Each row below holds a small network's activations on one record, seen along a few directions.
Here are examples, each followed by its value of one field, NUVO.
The largest differences between rows may come from other fields.
In the rows, zero is written as 500.
Strong random noise was added to every row along 2 fixed directions; ignore it. To show where, here is one row again and again, with new noise each time:
643,532,667,501,686,498,537,696,628,467,486,566,507,460,544,409,482,482,417,381,636,508,594,534
450,502,598,482,449,574,467,482,389,534,522,538,433,598,538,490,448,539,532,529,452,582,456,381
534,549,547,535,637,523,541,660,633,499,449,698,566,337,444,524,477,441,584,327,608,642,576,402
627,488,759,447,565,525,479,577,440,479,558,385,379,713,659,331,461,575,303,558,530,403,512,577

508,432,714,439,465,545,488,450,230,459,619,353,213,758,590,394,431,539,459,519,432,553,444,369	pimap
486,429,418,515,531,446,532,411,319,431,599,384,386,524,446,506,458,440,582,490,462,564,442,352	sas
470,430,567,433,331,499,448,384,332,491,582,318,389,756,616,468,484,622,421,644,368,429,426,512	mizik
664,468,644,516,756,431,611,727,617,381,537,499,448,419,468,426,474,457,462,305,682,541,617,519	pes
596,528,628,448,449,537,455,526,625,524,444,403,558,640,668,397,565,598,299,649,496,262,533,737	dutog
447,607,440,515,491,555,484,599,770,570,372,750,748,271,460,606,557,534,594,394,555,553,569,528	dutog
611,562,417,560,743,390,586,687,725,441,472,644,602,237,433,529,528,343,540,251,680,566,627,474	sinik
486,450,482,468,437,485,507,435,371,483,574,417,449,606,490,502,457,521,549,540,433,528,437,407	rudil
669,537,653,495,731,450,553,704,642,422,508,480,515,489,518,380,512,455,338,393,648,388,611,632	sinik
439,524,524,525,563,543,534,584,509,504,453,689,492,386,410,591,450,460,680,349,541,689,556,334	viz
473,415,568,461,368,508,469,389,339,503,567,327,381,664,587,464,457,602,410,639,406,451,425,522	mizik
520,470,411,499,413,452,466,408,484,501,525,407,570,547,529,467,538,570,454,631,442,394,440,563	zepi
573,487,736,471,661,529,562,660,493,431,557,540,374,526,477,420,450,482,487,316,590,610,547,382	pimap
654,463,410,545,660,310,583,574,530,402,597,351,543,462,469,463,489,445,416,459,574,401,529,615	fasa
459,577,705,448,412,612,422,549,611,579,406,585,545,603,601,458,531,611,397,562,494,413,522,607	bet
612,509,597,502,634,437,533,603,620,432,540,407,507,489,564,378,524,521,355,481,611,389,546,617	voven
605,461,507,503,607,425,564,556,502,442,560,412,505,514,486,448,461,483,465,479,560,459,527,528	rudil
583,472,623,497,551,500,517,558,422,459,535,480,376,591,566,439,483,501,467,452,502,515,508,437	gezu
454,478,351,514,517,493,536,452,451,482,511,546,528,438,307,579,495,425,661,411,493,617,481,365	sas
616,503,556,498,607,454,514,593,501,455,513,413,463,594,571,425,490,496,347,537,537,360,571,657	gezu
618,431,432,518,619,372,558,506,472,408,599,293,472,506,500,433,471,442,401,520,546,401,507,613	fasa
439,442,170,555,425,347,490,298,421,512,539,351,596,456,474,582,523,479,491,706,414,398,420,601	zepi
503,501,413,539,620,440,553,568,628,454,485,559,587,307,380,508,524,430,517,400,576,537,529,501	voven
608,403,624,492,619,428,553,525,405,392,631,318,345,603,538,368,465,506,396,494,563,482,492,502	tov
612,503,670,445,512,578,475,554,712,545,406,513,607,547,566,398,544,605,303,525,588,345,553,717	dutog
473,497,346,557,602,416,569,578,583,439,506,635,562,280,346,607,496,386,696,295,578,701,537,331	tov
496,400,292,563,607,343,597,423,348,407,613,382,403,376,389,538,473,370,586,458,506,609,457,398	tov
520,499,561,497,461,517,462,465,372,493,555,394,417,668,584,423,498,511,406,601,446,414,452,542	sinik
665,460,349,560,725,287,597,566,581,407,570,358,533,334,487,473,499,370,426,430,632,432,564,630	fasa
510,533,377,585,603,427,558,584,680,483,455,630,623,235,404,556,564,392,596,371,598,569,546,499	voven
467,616,595,490,481,638,454,624,774,578,333,761,635,366,522,547,564,514,559,393,565,551,588,497	bet
540,588,500,526,608,549,514,681,826,517,353,708,685,267,461,541,562,443,482,367,619,483,614,615	bet
642,386,374,522,649,346,577,418,360,400,606,220,396,531,461,414,481,395,366,545,546,401,488,607	sas
500,463,373,522,489,411,490,386,478,487,523,336,533,507,529,471,543,500,412,664,465,361,455,659	lim
380,470,458,479,362,590,471,399,311,532,493,561,426,582,458,588,467,501,621,536,367,611,426,310	gezu
416,496,260,572,525,471,569,505,578,504,426,724,623,226,298,703,499,366,825,332,530,740,540,289	rudil
627,501,570,511,726,451,579,702,574,418,500,545,489,425,436,467,462,434,463,326,618,512,609,538	viz
460,496,431,505,468,515,501,472,575,493,469,531,564,428,455,524,552,491,546,493,487,512,488,495	lim
681,454,614,505,718,358,569,657,504,385,599,345,395,550,570,379,451,491,329,441,634,412,589,618	pes
412,402,333,510,370,411,497,323,302,496,580,335,421,574,523,578,469,515,504,632,366,472,427,487	mizik
460,509,338,529,492,474,509,462,567,492,470,489,624,411,451,547,563,496,532,555,482,442,499,561	lim
450,415,425,534,508,434,549,440,329,462,579,459,376,474,431,562,443,435,600,471,470,643,455,362	pes
572,506,646,487,627,503,550,601,423,437,581,449,350,522,509,423,437,456,478,393,539,574,516,415	pimap
358,484,327,513,349,539,485,346,486,554,438,567,593,392,409,589,521,533,661,561,425,597,429,388	zepi
573,520,629,507,630,516,543,678,553,463,486,642,488,463,454,492,467,488,550,322,575,594,571,417	viz

Which value of NUVO does each new row have?
759,440,538,545,815,298,630,732,750,375,511,415,537,307,512,412,522,411,316,344,723,397,650,738	mizik
529,494,534,477,461,552,457,440,602,537,449,480,548,515,533,441,564,552,443,547,534,441,502,590	lim
531,570,583,488,566,561,509,655,704,510,416,620,601,405,487,502,542,506,418,412,560,439,564,608	bet
334,507,233,555,403,451,479,344,425,548,519,517,543,367,432,629,515,438,636,558,418,582,414,408	voven
487,420,470,495,506,463,519,421,382,466,591,373,440,546,459,476,461,496,519,532,462,532,430,450	fasa
698,452,635,468,550,447,515,524,473,465,514,292,432,694,608,355,510,553,297,601,563,299,539,757	rudil
613,466,350,565,732,349,636,629,612,405,519,511,606,277,345,545,483,371,569,345,630,540,578,512	rudil
615,448,513,488,560,417,497,452,560,490,505,327,529,524,587,344,531,565,303,645,561,323,501,709	zepi
524,429,409,531,571,390,560,462,441,439,599,403,485,463,430,493,439,439,520,476,520,535,467,448	fasa
688,556,788,457,728,505,557,780,629,417,523,551,411,502,540,359,484,470,411,276,656,530,632,515	pimap
492,530,714,470,519,587,471,590,503,525,477,601,437,565,553,459,452,556,532,435,543,583,550,448	viz
535,446,267,549,519,375,510,380,525,499,491,355,578,398,496,484,551,469,427,659,503,368,474,682	zepi
592,376,342,541,625,313,577,374,260,391,653,184,353,555,485,420,467,398,398,598,498,407,447,563	sas
433,509,377,523,465,466,488,439,483,494,526,458,526,451,468,526,505,473,521,547,464,496,463,499	voven
336,475,455,535,497,511,545,466,309,478,571,625,392,424,334,623,405,415,752,354,438,805,434,141	pimap
